These are the activations of a small neural network, seen along a few directions. Each row is one input.
In each table, some parts of the input vary, and every possible input appears once, in random order.
A made-up example of a description, with smaller parts first: one of 2 separate values, together with either a single point or one of 11 places around a ring or (one of 6 places along a line, together with one of 8 places around a ring).
Shared parts are said once, and a part with two or three values counts as separate values.
In the rows, zero is written as 128.

Other details of the inputs shift rows strongly along two fixed directions, in all tables alike. That doesn't count.

Table:
r1: [144 169 140  57  79 134 100 110 175 135 136  66  82 128]
r2: [137  76  85 190 171 112 193 113  84 100 103 183 130 162]
r3: [184 171 106  46  88 151  80  64 118 175 105 104  61 127]
r4: [ 95 163 189 111 120 153  81 189 139 122 149 121 124  85]
r5: [147 105  94 122 131 122 157 126 107 124 112 161 102 145]
r6: [150 130 126  65 135 130  98 121 141 151 116 131  78 145]
r7: [136 149 119 102  80 138 135  84 149 119 121  83  97 129]
r8: [161 131 112 126 143 129 112  95  99 144 103 151 105 128]
r9: [163 107  74 123 145 120 133  44 104 148  98 130 106 157]
r10: [102  83 127 206 163 113 168 125 117 114 137 146 194 145]
r11: [112  94 111 187 153  97 177 129 128 115 140 140 190 142]
r12: [ 93 151 199  80 135 118  61 248 164 137 176 139 164  90]
r13: [ 80 112 164 195 164  96 144 213 139  81 143 164 173 140]
r14: [103 130 164  85 162 102  83 246 145 134 137 193 128 119]
r15: [155 147 115  78  84 161 105  68 142 163 136  61 115 113]
r16: [123 129 126 151 117 155 127  95 121 136 138 102 133 111]
r17: [ 69 100 190 186 186  85 125 251 139 102 165 183 210 120]
r18: [137 100 102 171 124 145 153  62 113 136 127  96 153 134]
r19: [113 104  87 211 124 128 200  90 108  92 104 137 163 135]
r20: [173 150 106  84 101 151 125  90 109 151 105 133  74 135]
r21: [151 123  80 103 133 119 118  90 113 155 110 146 116 144]
r22: [138 170 138  72  74 162 111  66 139 137 123  55  70 117]
r23: [128 119 106 173 111 132 174  68 123 102 113  99 121 153]
r24: [ 92 163 195  97 131 141  61 250 152 129 167 143 158  63]
r25: [ 93 159 204  77 133  97  76 250 177 128 166 131 142 102]
r26: [177 171 141  41 101 157  81 101 119 154 115 112  42 122]
r27: [109 103  93 218 137 139 190 113 105  98 117 148 180 118]
r28: [118  73  91 228 157  96 214  83 115 103 120 126 173 174]
Each input here is: one of 2 separate values, together with either one of 5 places around a ring or one of 9 places around a ring.
Changing only the choice among 2 separate values turns r3 into r8. The same change can be made to r12. Which row results?
Answer: r10
Which other rows does r16 become when the choice among 2 separate values takes its other values? List them by row number.
Answer: r24
Which other rows does r21 become when the place on the ring of 5 takes its other values? List them by row number.
Answer: r3, r5, r14, r20

Table:
r29: [122 132 137 125 132 126 113 151 129 132 134 137 139 118]
r30: [113 136 153 120 136 124 100 181 134 130 141 145 144 109]
r31: [134 121 109 144 129 127 139 107 120 132 122 129 138 132]
r32: [137 138 128  89 123 132 110 125 127 146 126 132 110 126]
r33: [144 112 105 134 138 123 144 104 121 136 122 131 120 146]
r34: [127 119 116 150 129 117 151 113 129 117 123 128 133 143]
r35: [108 129 161 129 147 116 106 186 136 124 144 148 148 118]
r36: [133 115 103 154 125 121 162  90 126 119 119 119 131 149]
r37: [129 112 105 135 130 121 149 106 125 123 114 131 120 148]
r38: [131 128 114 142 119 146 141  99 121 124 123 116 124 122]
r39: [ 92 124 167 152 153 104 121 218 138 104 145 166 163 119]
r40: [127 112 119 148 132 129 145 108 125 127 130 119 143 132]
r41: [132 116 109 140 134 117 147 111 129 117 116 131 123 145]
r42: [132 119 109 145 127 131 141 106 120 131 124 125 140 129]
r43: [130 118 111 147 128 131 141 110 121 130 126 126 143 127]
r44: [146 148 131  91 112 139 110 116 124 133 120 120  94 123]
r45: [139 160 147  80 103 145  93 126 136 140 129 107  91 113]
r46: [144 134 125 101 127 131 116 130 129 143 127 136 112 129]
r47: [136 122 107 142 128 127 139 102 120 133 120 128 135 134]
r48: [141 108  95 147 131 122 161  97 126 121 113 130 119 155]
r49: [131 114 115 148 137 120 142 106 123 129 125 128 137 141]
r50: [135 110 105 154 132 127 154  86 120 129 122 118 138 144]
r51: [128 114 118 147 133 127 144 107 124 128 128 121 141 136]
r52: [135 150 138 100 109 147 107 120 132 135 128 110 103 115]
r53: [127 113 119 150 136 125 144 110 123 127 128 125 143 137]
r54: [114 125 141 135 135 128 117 163 130 126 140 139 150 110]
r55: [137 151 138  99 108 146 107 118 131 136 126 110 101 117]
r56: [122 118 119 152 129 121 155 119 129 116 127 125 141 138]
r57: [139 152 137  96 106 145 106 116 131 137 125 109  98 117]
r58: [ 81 109 164 182 164 101 141 230 131  94 146 178 187 115]
r59: [132 131 134 107 139 119 112 137 131 134 128 131 119 129]
r60: [129 117 111 148 128 132 141 111 121 129 127 126 144 125]
r61: [ 97 120 156 155 146 111 135 195 135 106 142 153 163 119]
r62: [130 115 105 154 122 126 166  91 126 119 122 113 136 144]
r63: [142 152 141  73 107 143  99 126 127 140 126 120  87 120]
r64: [132 159 150  85 106 149  93 135 138 138 133 107  99 108]
r65: [141 151 136  96 106 143 106 115 130 137 124 111  97 119]
r66: [130 149 139 104 111 148 109 125 133 133 130 111 108 113]
r67: [126 112 120 150 134 127 145 111 124 126 129 123 145 134]
r68: [140 141 129  95 127 128 108 129 130 140 124 131 114 123]
r69: [149 123 109 132 123 136 144 104 112 127 115 136 110 138]
r70: [122 117 119 154 130 119 155 120 129 116 126 127 141 140]
r71: [118 124 142 135 142 117 120 151 130 127 135 139 141 129]
r72: [126 156 152  91 110 149  95 142 139 134 136 110 106 105]
r73: [125 118 117 151 129 118 153 115 129 117 125 126 136 142]
r74: [117 123 143 136 142 118 120 153 131 126 136 139 143 128]
r75: [123 135 147  89 136 122  98 156 134 142 135 134 114 124]
r76: [122 141 148 110 131 123  98 166 134 135 136 140 132 115]
Changing only one part turns r43 into r66. The same change can be made to r32. Which row results?
Answer: r63
Changing only one part turns r68 into r59. The same change can be made to r60. Which row results?
Answer: r67
What do these inputs look like to the network?
Answer: one of 4 places along a line, together with either one of 3 separate values or one of 9 places along a line
Which other rows does r64 become when the place on the line of 9 takes its other values? List them by row number.
Answer: r38, r45, r52, r55, r57, r65, r66, r72
List by row number the other rows that have the place on the line of 4 in common with r48.
Answer: r34, r36, r37, r39, r41, r56, r58, r61, r62, r70, r73
Which other rows does r59 become when the choice among 3 separate values takes its other values? List them by row number.
Answer: r33, r75

Table:
r77: [123 104 131 154 164  98 140 160 119 117 124 171 144 149]
r78: [130 116 106 147 120 127 160  97 128 120 122 116 130 141]
r79: [147 111  80 155 124 134 164  62 109 133 109 122 134 140]
r80: [136 110  95 155 122 118 175  66 129 118 115 104 125 159]
r81: [135 143 126 131 111 149 128 115 121 122 121 121 115 116]
r82: [142 170 153  75  90 164  83 112 138 147 139  82  94  96]
r83: [100 107 159 155 180  90 120 237 127 112 140 202 167 128]
r84: [112 129 151 116 143 108 105 187 143 129 142 146 145 122]
r85: [134 140 131 117 105 149 123  96 130 137 132  93 118 119]
r86: [117 108 132 151 162 106 134 178 117 119 129 180 148 135]
r87: [119 138 148 100 118 129 109 134 155 136 145  95 127 123]
r88: [146 110  93 148 135 130 152  85 102 130 106 144 116 146]
r89: [131 140 129 133 125 142 113 134 116 130 122 142 126 109]
r90: [128 142 136 118 111 140 124 128 131 125 127 117 115 121]
r91: [134 112 107 146 136 110 150  99 126 126 121 125 136 152]
r92: [127 153 155  75 103 143  93 128 154 144 147  85 110 113]
r93: [119 125 135 132 128 122 134 112 142 126 136 100 135 137]
r94: [134 165 159  59  93 153  81 124 151 150 145  78 101 101]
r95: [113 139 158 106 136 117  95 191 141 131 144 147 138 113]
r96: [126 110 118 150 155 117 139 149 108 123 120 171 141 131]
r97: [122 118 130 155 155 128 122 165 103 116 117 179 133 119]
r98: [140 118  94 155 123 134 152  80 109 130 112 129 131 137]
r99: [133 111  98 149 122 121 167  85 133 121 120 109 130 151]
r100: [126 150 147  92 109 138 107 146 141 130 136 113 114 111]
Changing only one part turns r89 into r81. The same change can be made to r84. Which row results?
Answer: r99
What do these inputs look like to the network?
Answer: one of 4 places along a line, together with one of 6 places along a line
Which other rows does r88 become when the place on the line of 6 takes its other values? List them by row number.
Answer: r77, r83, r86, r96, r97
